cols: V G T H Q D B C P
[1.57, 6.17, 2.24, 1.07, -0.08, 1.91, -5.22, -0.53, 6.20] = vono
[2.85, -6.25, -4.30, -1.99, -7.17, -7.94, -2.14, 2.01, 4.08] = tev
[2.50, -7.31, 7.87, -6.34, -3.81, 0.23, -1.85, 6.86, 5.10] = fodel
[6.24, 5.47, 2.18, -6.19, -6.33, -3.47, 5.76, 8.00, 5.17] = Mapav
[-4.75, -4.24, 2.88, 1.15, -1.05, 5.01, 4.87, -3.16, -5.80] = noba
down: [-6.25, -7.31, 5.47] | G
down: [6.86, 8.00, -3.16] | C
down: [-1.85, 5.76, 4.87] | B

cols: Y L N W Z X
[1.04, 0.15, -0.59, 0.26, -0.73, -1.60]  rara
[4.90, 6.76, -5.05, 7.37, 2.38, -1.61]  pilu
[2.29, -0.81, -0.85, 1.90, -3.19, -1.10]  Fum
down: [-0.73, 2.38] | Z
down: [0.15, 6.76] | L

cols: Pame Melel pib luvid gop Toram zasif tanuf bila Zipos
[-5.69, -3.28, 5.61, -5.16, -4.18, 5.24, -5.54, -3.64, 5.04, -5.47] -> banek
[4.21, 2.40, -5.56, 5.01, 3.83, -5.33, 5.57, 3.47, -5.52, 5.58] -> som
[-5.52, 0.17, 5.60, -5.58, 2.76, 4.02, -4.94, 2.82, 3.54, -5.49] -> zenaf
[4.88, -0.12, -5.08, 5.38, -2.98, -5.38, 4.94, -2.02, -5.49, 5.16] -> Mol
down: [5.04, -5.52] | bila
down: [2.40, 0.17] | Melel
down: [-4.94, 4.94] | zasif
down: [-3.64, 3.47, 2.82] | tanuf

cols: J R S F A K E
[-6.96, -1.97, -5.06, -6.29, 1.35, 4.03, -0.63] : bom
[-0.01, 2.25, -2.96, -3.20, -3.37, -2.81, -3.32] : Nezeg
[-0.01, 0.99, 1.25, -0.10, -0.06, -6.23, -1.17] : Nem
down: [-0.63, -3.32] | E
down: [-0.01, -0.01] | J
down: [-2.96, 1.25] | S
down: [-3.20, -0.10] | F

cols: dava Nuko sado bar rad
[-5.15, 5.14, -5.08, 5.57, 5.36] = revu
[5.31, -5.18, 5.68, -5.38, -5.29] = padi
[-5.29, 5.29, -5.28, 5.41, 5.13] = Kem
[5.59, -5.79, 4.99, -5.68, -5.39] = buro
down: [5.29, -5.79] | Nuko
down: [5.13, -5.39] | rad
down: [5.57, -5.38] | bar
down: [5.31, -5.29, 5.59] | dava
down: [-5.08, 5.68, -5.28] | sado
down: [-5.08, 5.68] | sado

cols: bamo nuse gir Bir sosu
[1.03, -0.13, 0.31, -0.55, -0.66] -> lusat
[1.03, -0.13, 0.27, -0.55, -0.66] -> duzep
[1.03, -0.13, 0.31, -0.55, -7.49] -> popo
down: [-0.66, -7.49] | sosu
asked: [1.03, -0.13, 0.31, -0.55, -7.49] | popo
asked: [1.03, -0.13, 0.31, -0.55, -0.66] | lusat
down: [0.27, 0.31] | gir

cols: Munus ded fik sepos laf
[0.80, 3.85, -0.99, -4.97, 0.65] -> riro
[2.27, -0.57, 5.23, 4.63, -0.95] -> Fosuk
[4.98, 0.07, 1.06, 0.50, 1.85] -> zapa
[-4.00, -2.75, -4.12, 1.33, -0.17] -> mugus
[5.89, -3.33, 0.81, -4.62, 1.58] -> Nuzif
[1.23, -6.64, 0.37, 3.08, 1.18] -> Gokeb
[-4.76, 4.05, 4.71, -4.27, -4.77] -> zise
[5.19, 2.26, -0.41, -0.08, 1.18] -> gobov
[2.18, -2.21, -3.01, 0.62, 4.19] -> menar
[5.89, -3.33, 0.81, -4.62, 3.80] -> suf
[-3.39, 6.90, 0.51, -5.09, 0.44] -> lufik
down: [0.80, 2.27, 4.98, -4.00, 5.89] | Munus
down: [0.81, 0.37, 4.71, -0.41, -3.01] | fik
down: [-0.57, 0.07, -2.75, -3.33, -6.64, 4.05, 2.26, -2.21, -3.33] | ded
down: [3.08, -4.27, -0.08] | sepos
down: [5.89, -3.39] | Munus
down: [-3.33, -6.64, 4.05, 2.26] | ded
down: [1.06, -4.12, 0.81, 0.37] | fik

cols: Sosez vovir gid zovaf sekon vige viv tesu
[2.82, -4.10, 0.34, 2.58, -0.87, -3.09, 0.11, 0.64]  Kob
[-3.13, -0.71, 0.33, -0.46, 0.12, 0.70, -1.30, 0.31]  vira
[-3.13, -0.71, 0.33, -0.46, 0.12, 0.70, -1.30, 1.71]  gav
down: [-4.10, -0.71] | vovir
down: [-3.13, -3.13] | Sosez
down: [0.33, 0.33] | gid
down: [-0.46, -0.46] | zovaf

cols: pek fif mosog geg
[-3.06, 0.59, -1.14, -1.28]  gutuz
[-3.94, -1.23, 2.99, 6.36]  Fava
[-3.06, 0.59, 2.01, 4.02]  Giged
[1.63, -2.13, -2.41, -2.04]  Numo
[1.63, -2.13, -2.19, -3.59]  tafoz
[-2.41, 2.05, 0.87, -1.02]  Git
[-1.01, -0.65, -1.71, -4.00]  gez
down: [-3.59, -1.02, -4.00] | geg
down: [1.63, 1.63] | pek
down: [-3.94, -3.06, 1.63, 1.63, -2.41, -1.01] | pek
down: [6.36, 4.02, -2.04] | geg
down: [-2.13, 2.05, -0.65] | fif
down: [-2.41, -2.19] | mosog

cols: peva biz Fet kigar zop serab doliv vaka gukog vefep
[1.61, 4.62, -0.77, -3.75, -1.25, 3.37, 3.73, -6.32, 2.00, 0.75] -> vetu
[0.51, -2.70, -0.76, 1.91, 1.65, -3.07, -3.84, 4.01, -2.37, -2.51] -> Lut
[0.49, 3.12, -1.18, -1.85, -0.51, 1.27, 1.86, -1.63, 0.04, 1.05] -> Tizol
[0.53, 1.27, 0.15, 1.97, -0.05, -0.50, -0.34, 3.34, -0.83, -0.22] -> ginad
[0.41, 1.99, -1.01, 0.39, 1.01, -0.49, -0.78, 2.18, -1.59, 1.67] -> pif
[3.84, 1.11, -1.97, -2.41, -1.11, 3.42, -0.99, -2.73, 2.65, -0.21] -> fabe
[0.75, 2.01, 0.68, -2.27, -1.91, 0.84, 2.29, -5.88, 0.13, -1.15] -> lakom
[1.81, -1.24, 0.20, 0.37, -1.12, 0.70, -1.19, -0.64, 0.65, -1.02] -> gete
[-1.65, -4.96, 2.75, 4.74, 1.70, -6.34, -4.29, 4.64, -4.87, -4.11] -> zonu
[2.40, -1.86, -0.62, 0.46, -1.46, 0.12, -2.49, -0.45, 0.50, -3.06] -> vizar
down: [0.70, -6.34, 0.12] | serab
down: [-1.63, 3.34, 2.18] | vaka
down: [0.75, 1.81] | peva
down: [-1.11, -1.91, -1.12, 1.70] | zop

cols: Luf sunav Keveg Sebud pigag nutud
[-4.62, -4.33, -5.00, 4.46, 2.66, 5.52] -> kamef
[4.15, -3.35, -4.91, -5.04, 5.60, -3.96] -> nevup
[-4.15, 5.22, 3.57, -6.48, -3.72, -4.31] -> kilu
down: [4.46, -5.04] | Sebud
down: [4.15, -4.15] | Luf
down: [2.66, 5.60] | pigag
down: [-4.62, 4.15] | Luf
down: [-3.96, -4.31] | nutud
down: [-3.35, 5.22] | sunav

cols: davun giriv pesev Difo Mel
[-0.73, 2.72, 3.70, 5.16, 6.64]  sok
[-0.73, 2.72, 3.70, 5.16, -4.16]  Gerim
[-0.73, 2.72, 3.70, 5.16, 1.14]  muz
down: [6.64, -4.16] | Mel
asked: [-0.73, 2.72, 3.70, 5.16, -4.16] | Gerim
asked: [-0.73, 2.72, 3.70, 5.16, 6.64] | sok
asked: [-0.73, 2.72, 3.70, 5.16, 1.14] | muz

cols: miloz rit Duro neso
[1.12, -0.38, 1.83, 0.46] -> sem
[2.09, 6.89, 0.70, -1.28] -> tomu
[2.47, 3.77, -4.24, -5.32] -> vok
[3.50, 2.06, -2.60, -3.25] -> Potom
[-2.58, 1.68, -0.63, 2.78] -> zokab
[3.32, -1.63, -1.34, -1.55] -> foli
[-1.24, -1.05, -1.47, 0.58] -> tida
down: [1.68, -1.63] | rit
down: [2.09, 2.47, 3.50] | miloz
down: [-0.38, 6.89, 3.77, 2.06, 1.68, -1.63] | rit
down: [0.46, -1.28, -5.32, -3.25, 2.78] | neso
down: [1.83, 0.70, -4.24, -2.60, -0.63] | Duro
down: [0.46, -1.28] | neso

cols: Finod Lovo dabe raro venak mut
[3.93, 5.69, 0.15, 1.23, -3.47, -0.57] : bov
[-1.06, -3.22, 4.24, 7.29, -1.89, 6.16] : Pur
[-2.98, -2.88, -0.59, 2.69, 0.99, 2.01] : zana
[0.57, -2.20, 4.96, -0.01, -0.13, 2.86] : befo
[-1.05, -2.19, -7.03, -2.83, -1.01, -6.57] : nokuz
[0.05, -0.06, 7.31, 1.26, -0.06, 5.07] : gubaf
[-0.45, -2.59, -1.83, -3.03, -1.35, -3.43] : livi
[-0.15, -6.91, 2.95, -2.68, -0.38, -0.07] : sefa
down: [4.96, -7.03] | dabe
down: [-0.57, 6.16, 2.01, 2.86, -6.57, 5.07] | mut
down: [-3.47, -1.89, 0.99, -0.13, -1.01, -0.06] | venak
down: [3.93, -1.06, -2.98, 0.57] | Finod

cols: Gefa Dipeg magep leke
[-2.67, 0.68, -2.83, 5.31] -> sepa
[1.21, 5.22, -0.19, -6.83] -> deto
[-1.70, 6.80, -5.21, 2.82] -> bobe
[-1.70, 6.80, 3.53, 3.97] -> Zur
down: [-2.67, 1.21, -1.70] | Gefa
down: [0.68, 5.22, 6.80] | Dipeg
down: [5.31, -6.83, 2.82] | leke
down: [2.82, 3.97] | leke

cols: Dumuz vena nula Neler
[1.62, -1.06, -3.08, -3.22] = zov
[1.62, -1.06, 4.34, 4.47] = Sesu
[2.78, -5.92, -1.16, 1.54] = Vumi
[-5.23, 0.54, 4.62, 5.39] = zez
[4.19, -4.73, 6.93, 7.51] = sase
[-5.23, 0.54, -0.21, -2.99] = lozas
[2.58, -0.84, 5.26, 5.28] = Sil
[-1.43, 0.81, -2.38, -1.22] = Fol
[1.90, -3.18, 3.60, 3.17] = Kud
[1.62, -1.06, -1.39, -0.99] = Mufo
down: [-5.23, 4.19, -5.23, 2.58] | Dumuz
down: [-3.08, 4.34, -1.16, 4.62, 6.93, -0.21, 5.26, -2.38, 3.60] | nula
down: [7.51, -2.99, 5.28] | Neler
down: [-1.06, -1.06, -5.92, 0.54, -4.73, 0.54, -0.84] | vena
down: [4.34, -1.16, 4.62] | nula

cols: kebep neme vuzi lilof biri
[-7.01, -2.07, -1.81, -4.66, -4.43] -> vipab
[-2.24, -6.81, 4.61, -3.29, 4.81] -> vanu
[-2.24, -6.81, -5.60, -3.29, 4.81] -> peko
[-4.92, -5.28, -4.91, -4.79, 0.22] -> nep
down: [-7.01, -2.24, -2.24] | kebep
down: [-2.24, -4.92] | kebep
down: [-6.81, -6.81] | neme
down: [-4.43, 4.81] | biri

cols: fareb mema zeken Buket rimuf Sug Moki Sesig lole
[-4.75, -5.38, -5.47, 1.80, -1.05, -5.00, 1.12, -1.93, -6.80] = Vop
[5.53, -0.13, -2.68, 4.16, 4.01, 4.71, -3.19, 4.21, -0.23] = zefe
[-5.07, -3.56, -2.43, 0.69, -0.92, -4.21, -2.65, -3.98, -6.03] = dep
[-5.54, -6.30, -4.69, -1.60, -4.54, -2.03, -5.23, 1.34, -3.88] = gidi
[5.53, -0.13, -2.68, 4.16, 0.14, -2.56, -1.90, -2.20, -4.65] = Lolu
down: [-4.75, 5.53, -5.07, -5.54] | fareb
down: [-3.56, -6.30, -0.13] | mema

cols: Davur rud kefu reb Kudim nilu Zogu pezi Tok kad
[3.44, -1.07, 0.17, -0.52, -3.46, -0.35, -0.59, -0.19, -1.01, 0.26]  difas
[3.73, 2.96, 5.36, 4.59, -0.41, -4.79, -4.63, 0.91, -0.54, -3.99]  nese
[1.76, 2.96, 5.36, 4.59, -0.41, -4.79, -4.63, 0.91, -0.54, -3.99]  kipaz
down: [-0.19, 0.91] | pezi
down: [0.26, -3.99] | kad
down: [-0.52, 4.59] | reb
down: [-4.63, -4.63] | Zogu

cols: Ner nanot lig Pila Dum voz Pugo
[-1.67, 0.12, -2.23, -2.33, -1.67, 3.51, 5.13] -> Topa
[-0.95, 0.62, -4.73, -0.88, -0.95, 4.81, 2.39] -> Kefos
[-2.21, 3.17, -3.35, 3.49, -2.21, 1.70, 1.07] -> kufud
[0.02, 2.47, -2.38, 2.03, 0.02, 0.45, -0.69] -> gofe
[-1.18, 3.22, -4.50, -1.06, -1.18, 3.33, 3.07] -> Kog
[-1.38, -0.13, -1.34, 4.17, -1.38, 3.98, 0.93] -> nuge
[-3.07, -1.13, 1.22, 6.37, -3.07, 1.62, 1.38] -> Monu
[-2.78, -0.25, 3.48, 4.01, -2.78, 0.97, 2.92] -> Mibek
[-1.23, 1.67, -1.52, 3.09, -1.23, 0.21, -0.20] -> vul
[-5.90, -0.39, 0.54, 0.80, -5.90, 2.62, 5.78] -> libas
[2.07, 2.45, -5.68, -2.42, 2.07, 5.30, 0.08] -> nub
down: [4.17, 6.37, 4.01] | Pila
asked: [-0.95, 0.62, -4.73, -0.88, -0.95, 4.81, 2.39] | Kefos
asked: [-3.07, -1.13, 1.22, 6.37, -3.07, 1.62, 1.38] | Monu

cols: rab Fis Kef Rava Famum vof nuf
[-3.88, -0.03, 0.48, -0.58, 2.20, 1.51, -4.35]  dazo
[-3.88, -0.03, 0.48, -0.58, 2.20, -2.25, -0.01]  turu
[2.93, 0.52, -1.85, 1.94, -3.13, -7.46, 1.02]  Nes
down: [-2.25, -7.46] | vof
down: [-0.58, 1.94] | Rava

cols: doful meb Lav muv sevut nabet sati rito Nel zape
[4.45, -3.73, -0.76, 1.58, -5.83, 3.78, -5.63, -3.44, -3.63, 2.21] : bome
[-0.95, 1.67, -3.06, -1.02, -2.23, -1.23, -3.63, 2.31, -3.83, -1.84] : dutog
[-2.19, 5.00, -1.48, 4.42, -1.04, -2.67, 5.57, -0.34, 2.10, -1.50] : kun
[-0.07, -1.47, -2.69, 4.45, -3.53, 0.81, -0.35, 1.37, -1.86, 1.69] : noga
down: [-5.83, -2.23, -1.04] | sevut
down: [1.58, -1.02, 4.42] | muv
down: [-1.84, -1.50] | zape
down: [-1.02, 4.42, 4.45] | muv
down: [-3.73, 1.67] | meb
down: [3.78, -1.23, -2.67] | nabet

cols: feg fozim Tufol Nizo Giv Zefa
[-1.40, -1.48, 2.15, 5.36, -0.82, -6.01]  Puz
[2.90, 0.55, -2.45, 3.03, -3.66, 2.30]  zedi
[-3.47, -2.12, 1.31, 6.32, -1.78, -4.28]  kibir
[-3.64, -5.21, 2.52, 1.30, -4.62, 2.19]  veki
[-3.64, -5.21, 2.52, 2.49, 2.50, -3.36]  miger
down: [2.15, -2.45] | Tufol
down: [-3.66, -1.78, -4.62] | Giv
down: [3.03, 6.32] | Nizo

